These are the activations of a small neural network, seen along a few directions. Each row is one input.
Each table varies a few parts of the input and shows all the possible inputs, shuffled.
Descriptions start from the smaller parts, as in this example, which fits no table here: line(4) and (point or ring(11) or (values(3) and ring(5))).
Shared parts are said once, and a part with two or three values counts as separate values.

Table:
x1: [ 14   7   9  -8   4   9   2  33  -1  -1 -11 -13   1 -18]
x2: [ -4  17  -3  -9  -2 -22   4  15  42  -5  10   4   4  -9]
x3: [ 20   1  12 -13   7  19   0  10  -4   6 -23 -19   3  -3]
x4: [ 16  -9  11  -4   4  22  -3   8 -22   4 -22 -12   2   0]
x5: [-23   8 -16   9  -6 -24   2 -16  16  -4  27  22  -2   3]
x6: [  4 -19   8   4   2  21  -9   2 -36   2 -19  -8  -5   8]
x7: [ 10 -17  10   1   4  22  -4   4 -28   5 -18 -12  -1   4]
x8: [-11   3 -14   0  -8 -14   0 -42  19  -3  19  15   5   9]
x9: [-25   7 -16  10 -10 -23   4 -16  16  -7  27  22   0   1]
x10: [  2 -14   8  11   6  11  -2  25 -33   1 -11  -8  -5  -4]
x11: [-19   8 -15   9  -8 -28   3 -18  16  -2  28  19  -3   2]
x12: [-27   8 -15  10  -9 -23   4 -16  15  -7  26  21   4   2]
x13: [  9  14  -2 -16  -4 -10   3 -10  45  -4   3  -2   7   1]
x14: [ 18  -6  12  -8   7  21  -1  10 -13   6 -23 -16  -1   1]
x15: [ 13   5  11  -2   8  10   3  36  -7   1 -17 -14   0 -11]
x16: [-14   2 -13   3  -5 -12   2 -40  19  -3  20  14   5  12]
x17: [-11   4 -16  -1  -7 -12   0 -39  19  -1  20  17   2  12]
x18: [ -3 -15   8  13   4  12  -6  23 -41   0 -10  -5  -9   1]
x19: [ 22   3  10 -15   4  19   0   9   3   5 -16 -18   2  -9]
x20: [ 10  -3  13   1   9   9   1  32 -16   4 -16 -12  -3  -8]
x21: [  8  -6  11   5   5  11   0  30 -26  -1 -17  -8  -2  -8]
x22: [-10   2 -13  -1  -5 -15  -1 -41  19   3  23  12  -2  13]
Q: The inputs of x16 and x12 match in every part but one. If x17 is changed in the same way as x16 into x12, which row does it become?
A: x5
Q: Describe the family of inputs behind these rows.
A: values(2) and (point or line(4) or line(6))
Q: Change only the values(2) part in x14. List by row number the other rows that result.
A: x20

Table:
x23: [  2 -13   9  12  -2   8 -12  -6 -24   2  -2  -1  -7   9]
x24: [ 10  16   1 -10   9  -7   4  -5  30   8   5  -1  -7   3]
x25: [-22  12 -10  17  -8 -31   4  22   5 -11  27  20  -4 -14]
x26: [  0  -2  -3  -5  -7 -15 -10 -20  13  -2  12  10   1  -3]
x27: [ -3 -13  12  13   2   2   0  -7 -21 -12 -19   1  -2  18]
x28: [ -9 -10 -10   7   6  -5  -2 -26  -4  13  11   6  -6  12]
x29: [-12   3  -5  -4 -11  -4  -5 -15  19 -21   6   6   5   5]
x30: [-12   1  -6   5  -1   1   1 -27  -7  10  17  11  -1   7]
x31: [ -4  -1 -14   7  -3   6   4 -28  -8   3  15  16  -3   5]
x32: [10 10  6 -7  0 -6 -5  0 30  3  6  0  7 -3]
x33: [  6  -9  -1  10   0  14   3 -11 -28  10   4  -2  -7   6]
x34: [-10 -12   6  11  -8  16 -12  -4 -19 -16  -8  -9  -1  14]
x35: [ 15  -2   4  -9   9  18  10   2 -25   5  -7 -14   4  -5]
x36: [ 8 26 -2 -6 -3 -4  5 -4 23 10  9 -5  8 -3]
x37: [-30  -4 -14  28  -7 -25   0  20 -23  -7  25  17  -3 -10]
x38: [ 11 -14  13  -6   7  10   2  10 -15  -8 -24 -10   6   9]
x39: [-16  15   0   4  -5 -29  10  41  20  -3  14   3   0 -21]
x40: [-20 -13 -12   5  -6  11  -7 -17   6 -12  -4  14   2  13]
x41: [ 19  -2   3  -4   8  16   4   5 -19   9 -10  -7  -4  -4]
x42: [ 12  11   8  -9  13   6  -3  10  13  16  -7 -16  -1  -4]
x43: [ -9 -18  -6   7  -4  -4   2 -19  -2  -5  -5  14   9  20]
x44: [ -1   7   0 -18  -8   1  -5   3  35 -14  -5   2   3   1]
x45: [-11  -2 -11  -1  -4 -16   2 -17  20  -9  -2  10   8  12]
x46: [ 13  -1  13 -12  -1   6  -3  13  15   7  -9 -13   4  -8]
x47: [  6   4   8 -15   3  16  -7  13  18 -16 -14 -15   8   2]
x48: [ 10   2  12 -10   3   2   3  15  14  -4 -22 -13  10   6]
x49: [ 16  -9  12  -6   7  16 -14   6 -13   4 -12  -3  -1  -4]
x50: [ 20   6   2 -15   2  12  12   8   6   7  -2 -15   6 -10]
x51: [  3  -9  -4  11  -4  16   7 -12 -31   9   1  -3  -6   4]
x52: [ -4  16 -15   0  -6  -7   2 -23  11   7  17  10   2   2]
x53: [ -6  12 -14  -4  -6  -9   9 -24  10   4  14   6   5  -3]
x54: [  9   5   2  -8  -3 -11   5   2  30 -12  -8   2   3   6]
x55: [ 12  -6   9  -5  15   5  -4   1 -20  14 -12 -21  -2  -1]
x56: [-23  -5  -1  22   3  -7  -4  36 -39  -4   6  14  -9  -7]
x57: [  1   6   5   3   5 -11   7  54   2  -6   0  -2  -6 -28]
x58: [-10   2  -9  -7  -1 -16   2 -22  18  13   7   6  -8   5]
x59: [ -7 -10  -3   8  -1  -4 -13 -23  -4   3   7  10   2   7]
x60: [ 19   3   4 -14   7  14  11   5  13  12  -9 -10   3 -18]
x61: [ -9   3   4   8   0 -11   0  53 -36   0  -4  -4  -5 -14]
x62: [ 14  21   0  -7  -8  -3  12  -7  22  -2   9   0  -1 -12]
x63: [  2 -16   2  10   8   7  -4 -13 -26  11  -5  -5 -16   4]
x64: [  2 -11   6  -9   2  21 -10  10  -9 -15 -25 -10   4   2]
Q: The inputs of x59 and x23 match in every part but one. If x37 is changed in the same way as x59 into x23, which row does it become?
A: x56
Q: Describe the family of inputs behind these rows.
A: ring(6) and (point or line(6))
Q: Start at x24 and move only the ring(6) part, one step at a time. The first step leads to x58. Which rows follow, in order?
A: x28, x63, x55, x42
Q: List by row number the other rows that have the ring(6) part in common with x49.
A: x35, x38, x41, x55, x61, x64
Q: Start at x27 and move only the ring(6) part, one step at a time. The first step leads to x43. Which rows follow, in order?
A: x45, x54, x48, x38

Table:
x65: [-1 14  6 -1 -5 -7  7 27 10  4  2 -5 -1 -8]
x66: [ -5   5  -7 -19  -7 -14   9 -34  31  -5  20  16   3  14]
x67: [  2   9 -11   6  -1   0  -1  21   7  -3  -1   1   8 -22]
x68: [ 29  -8   2  -5   8  21   3   2   0   7 -12 -16   4  -3]
x69: [  4 -16 -11   1  -4  18  -3 -24 -18   6   0   0   1   8]
x70: [ 13  -3   6 -14   2  17  -9  10  -7   7 -10 -10   0  -5]
x71: [-16  -9  -7   9   1 -10   0  -4 -15  -7   6   2   1   6]
x72: [  6  -3  20  -7  11   3  -2  18  -6   2 -13  -1  -5  -6]
x73: [ -3   3  10  -2   8  -4  -2  20  -1  -7 -10  -7  -1  -4]
x74: [-10 -14 -11  13   1   0  -5  -8 -21   7  -3   8   6  -7]
x75: [-20   9 -11  15  -5  -8   7  -2  -9  -8  14   8   3   6]
x76: [  9  18  13 -18   2  -4  12  -5  51  -7  -1  -5  -1   7]
x77: [  4  -8  -4   6  -2   2  -8 -16 -20   5  -2   1  -9   6]
x78: [-12   4   3  17  -9 -15  -6  -4  -3   0  10  10  -8  10]
Q: Describe the family of inputs behind these rows.
A: values(2) and (point or line(6))
Q: The inputs of x69 and x68 match in every part but the values(2) part. If x77 is changed in the same way as x69 into x68, which row does it become?
A: x70

Table:
x79: [ 15   3  18  -3   7  11   0  56 -15   2 -20 -16   0 -20]
x80: [-28  -4 -15  13  -9 -20  -6 -36  10  -5  28  22   2  20]
x81: [-11  -2 -16   6 -10  -7  -1 -54  15   1  26  17   1  19]
x82: [ 33  -4  17 -17  10  33  -2  21  -3   6 -33 -29   3  -5]
x83: [ -6  19 -12  -8  -7 -23   7 -20  44  -2  21  14   6  -5]
x84: [  0  13 -12 -11  -6 -15   7 -39  48   0  15   8   9   8]
x85: [ 25   2  18 -12  10  20   1  39  -4   1 -32 -22  -1 -14]
x86: [ 17 -18  12  -2   7  37  -7  -5 -40   6 -28 -17  -4   6]
x87: [-20  19 -13   0  -5 -35   6   3  37  -5  27  19   3 -10]
x88: [  6 -20  13   4   7  19  -6  19 -45   1 -25 -14  -4   5]
x89: [  0 -13  10  11   4  12  -2  34 -51   1 -13  -7  -9 -11]
x90: [-31   6 -19  19  -9 -33   3 -17   5  -6  35  25  -7   7]
Q: The inputs of x85 and x83 match in every part but one. If x86 is changed in the same way as x85 into x83, which row does it become?
A: x81
Q: Describe the family of inputs behind these rows.
A: values(2) and ring(6)
